A small network was shown many inputs. Here are its activations along a few directions, one row for each input.
Each table varies a few parts of the input and shows all the possible inputs, shuffled.
A made-up example of a description, with smaller parts first: one of 2 separate values, together with either a single point or one of 11 places around a ring or (one of 4 places along a line, together with one of 8 places around a ring).
Shared parts are said once, and a part with two or three values counts as separate values.

Other details of the inputs shift rows strongly along two fixed directions, in all tables alike. That doesn't count.

Table:
r1: [-15  -1  33 -12 -45   8  18   4  11  22   5  -5]
r2: [ -5   6   5  -9 -15  12  32 -11  -5   9  -2  -1]
r3: [ -2  -3 -20  -5  31   4  -7 -13 -14   1   1   3]
r4: [ 11  -5  -6  16   9 -20 -32  11  12 -16  -6   3]
r5: [  5   3  15  15 -30  -6  -8  37  14   5   8  -1]
r6: [ -7   8   7  -7 -13  13  33  -9  -8   7   1   4]
r7: [  5   0 -16  -3  30  -4  -5 -23  -9  -2  -8  -1]
r8: [ 16  -7   8  21   5 -19 -49  20  25 -25  -6  -1]
r9: [ -4   8  21   2 -38  16  27  17  10  22   4   2]
r10: [  4  -3 -17  -9  28   2  -4 -20 -15  -9  -1  -5]
r11: [ 14  -6  -7  14   6 -18 -31  18   5 -16   0  -2]
r12: [ 18   6  25  11 -28   4  -9  27  12  -4  11 -10]
r13: [-14  -4 -25   0  31 -11  -6 -15  -9  -3  -7  15]
r14: [ -1  -2 -11  -1  20   7  -3  -9 -11  -4   4   2]
r15: [  7  -1 -18  -7  29  -3  -3 -19 -15  -3  -2  -5]
r16: [ -6   7   3  -5 -10   9  32  -6  -6  20  -2   2]
r17: [-21  -6   9 -26 -17   9  23 -16 -12  19   8  -4]
r18: [ -5  -8 -16  -6  17  -7  -2  -7 -11 -15  -2   5]
r19: [-20  -1 -26 -17  23   2  18 -26 -17  -8  -6   8]
r20: [ 18   6  21  13 -25   1  -7  29  14  10   7 -13]
r21: [-12   5   5  -4 -12  17  32  -7  -5  12   2   7]
r22: [ 12   0   9  21   4 -16 -50  18  33 -23  -9  -4]
Each input here is: one of 2 separate values, together with either a single point or one of 4 places along a line or one of 6 places around a ring.
- The inputs of r12 and r6 match in every part but the choice among 2 separate values. If r3 is changed in the same way as r12 into r6, which row does it become? => r9
- Which other rows does r20 become when the choice among 2 separate values takes its other values? List them by row number. => r16

Table:
r23: [  4   7  10  11 -19   3   7  18  10   2   1   2]
r24: [  6  -1   3   4   6  -2 -20   2   8 -10   0  -4]
r25: [  4  -2   1  11  -1 -13 -22  13  14  -7  -3   1]
r26: [ 3  3  8 -1 -8  3  7 -1  1  3  0 -4]
r27: [ 1 -1  9  3 -6  3 -3  2  7  2 -1  0]
r28: [ -3   0  -9 -10   6   5  14 -12 -12   4   1  -3]
r29: [-13  -3 -17  -5  16  -5   8 -16  -7  -4  -8   9]
r30: [  0  -3  -7  -3  13  -1 -12  -6  -5  -8   1  -1]
r31: [-13   0 -18 -17  20   9  25 -30 -19   8  -5   4]
r32: [ -4  -4  -6  -4  14   0  -5 -12  -5   1  -2   4]
r33: [-17   3   8 -10 -39   6  47   9  -5  16   3   6]
r34: [ 16   1  11  13   2  -7 -31   9  16  -5  -1  -7]
r35: [ 18   1   8  11   3  -5 -30  12  14  -9   0 -11]
r36: [-16   6   8 -10 -37   7  48   5  -3  11  -1   5]
r37: [  5   0   7   8   3  -2 -24   6  14  -7   0  -4]
r38: [ -2  -1 -10  -5  19  -1  -3 -17  -9   4  -2   2]
r39: [ -8   2  15  -7 -30  11  29   8  -3  16   6   0]
r40: [-1  3 -9  1  7  2 10 -2 -6 -4 -3  5]
r41: [  7  -1   8   5  -1  -1 -13   4   8  -6   0  -3]
r42: [  0  -1  -7  -7  10   0   5 -13 -11   1   1  -1]
r43: [-2 -4 -9  0  5 -9 -4  0 -1 -9 -4  3]
r44: [  0   0   4   2   1   0 -14   3   6   0   2  -1]
r45: [  1  -1 -17   1  19  -3  -1  -5 -10  -9  -2   6]
r46: [  5   4  10   9 -22   1   8  23   6   4   5   1]
r47: [ 4 -1  0 -2  4  0 -6  1 -2  3  2 -5]
r48: [  8   5  12  15 -20  -1  -4  25  13   2   3   0]
r49: [ -2  -1 -12  -6  19   1  -2 -14  -8   4  -2   0]
r50: [ 11   2  19   8 -19  -2  -9  18  10   5   6  -9]
r51: [ -3  -6 -11  -7  18   0  -2 -16 -11  -5  -1   2]
r52: [ -8  -4 -12  -8  19   0  -4 -13 -10  -3   2   2]
- The inputs of r23 and r46 match in every part but one. If r27 is changed in the same way as r23 into r46, which row does it become? => r39
- What do these inputs look like to the network? => one of 5 places around a ring, together with either one of 2 separate values or one of 4 places along a line

Table:
r53: [ 11  -1  26   3 -24  -6 -19  19  21   4   1 -16]
r54: [ -6   0 -22  -1  19  -4  15 -18  -9 -12 -13  12]
r55: [ 11  11  16  23 -17   1 -10  30  21  -5   2   1]
r56: [ -2  -7 -17   9  26  -5 -25   4   0 -13  -1   9]
r57: [-21  -1   1 -10 -29   0  36   1 -10   3   2  11]
r58: [ -2   6  -8  -7  29  14   3 -26 -11   5   1   0]
r59: [-12  -6 -18  -8  14  -8  13 -15 -10 -17  -9  11]
r60: [ -3   9  16  -7 -17  18  36 -14  -7  18   3   0]
r61: [ 11   6  10  20 -23 -11 -10  29  25  -1  -5  -1]
r62: [ -2  -9 -17   9  24 -14 -26   3   1  -4  -5  10]
r63: [  8   1 -10  16  27 -10 -20  -3   3 -17  -8   9]
r64: [  8   7 -12  -1 -17   7  50  18 -26   7  11  -3]
r65: [ 12   9  11  20 -22  -2 -10  30  24 -10  -3  -2]
r66: [ -9  -8 -12 -13  25   3  -3 -22 -14  15   1   2]
r67: [  7  -5   1  -4  19   0 -30  -7   6 -14  -1 -11]
r68: [  1  -2  14  13 -32 -16 -18  32  19   0   4   0]
r69: [ -9  -3  14 -14 -20  17  32  -9  -9  20   6   1]
r70: [  0  -9  -2  -4  18 -13 -37  -8   1   0   3  -8]
r71: [ -1  -7 -14   4  17 -20 -21   2   6 -15  -8   4]
r72: [-10   0  14 -19 -24  11  35 -12  -6   7   0  -5]
r73: [  6  -1  25   2 -23   2 -26  19  16   0  13 -14]
r74: [ 23   2 -20  -9  26   7   4 -10 -33   1  11 -11]
r75: [  9  -3  18  19 -27  -4 -12  32  18  -4   2   4]
r76: [  4 -10   3  -3  16  -9 -34 -12   0 -11   3  -7]
r77: [-18   4  -1 -11 -24   7  40   4  -4   0  -1   7]
r78: [  1   0  -9  -8  19   5   6 -30  -9  -2  -8  -1]
r79: [-24   2  -1 -11 -26   6  34   5  -9   5   6   9]
r80: [  4   2 -16  14  30 -14 -22  -1   4  -7  -8   9]
r81: [ -3   3  -9  -7  29   4   2 -26 -11  13  -3   1]
r82: [ -3   1 -13  -9  22   1   4 -26  -8   9  -8  -3]
r83: [ -6  10   8 -11 -19  22  35 -10  -4  15   0  -5]
r84: [ 12  -1  25   8 -17  10 -23  21  17   7  11 -11]
- The inputs of r80 and r81 match in every part but one. If r59 is changed in the same way as r80 into r81, which row does it become? => r72
- What do these inputs look like to the network? => one of 2 separate values, together with either a single point or (one of 3 separate values, together with one of 5 places around a ring)
- Which other rows does r62 become when the place on the ring of 5 takes its other values? List them by row number. => r61, r68, r71, r80
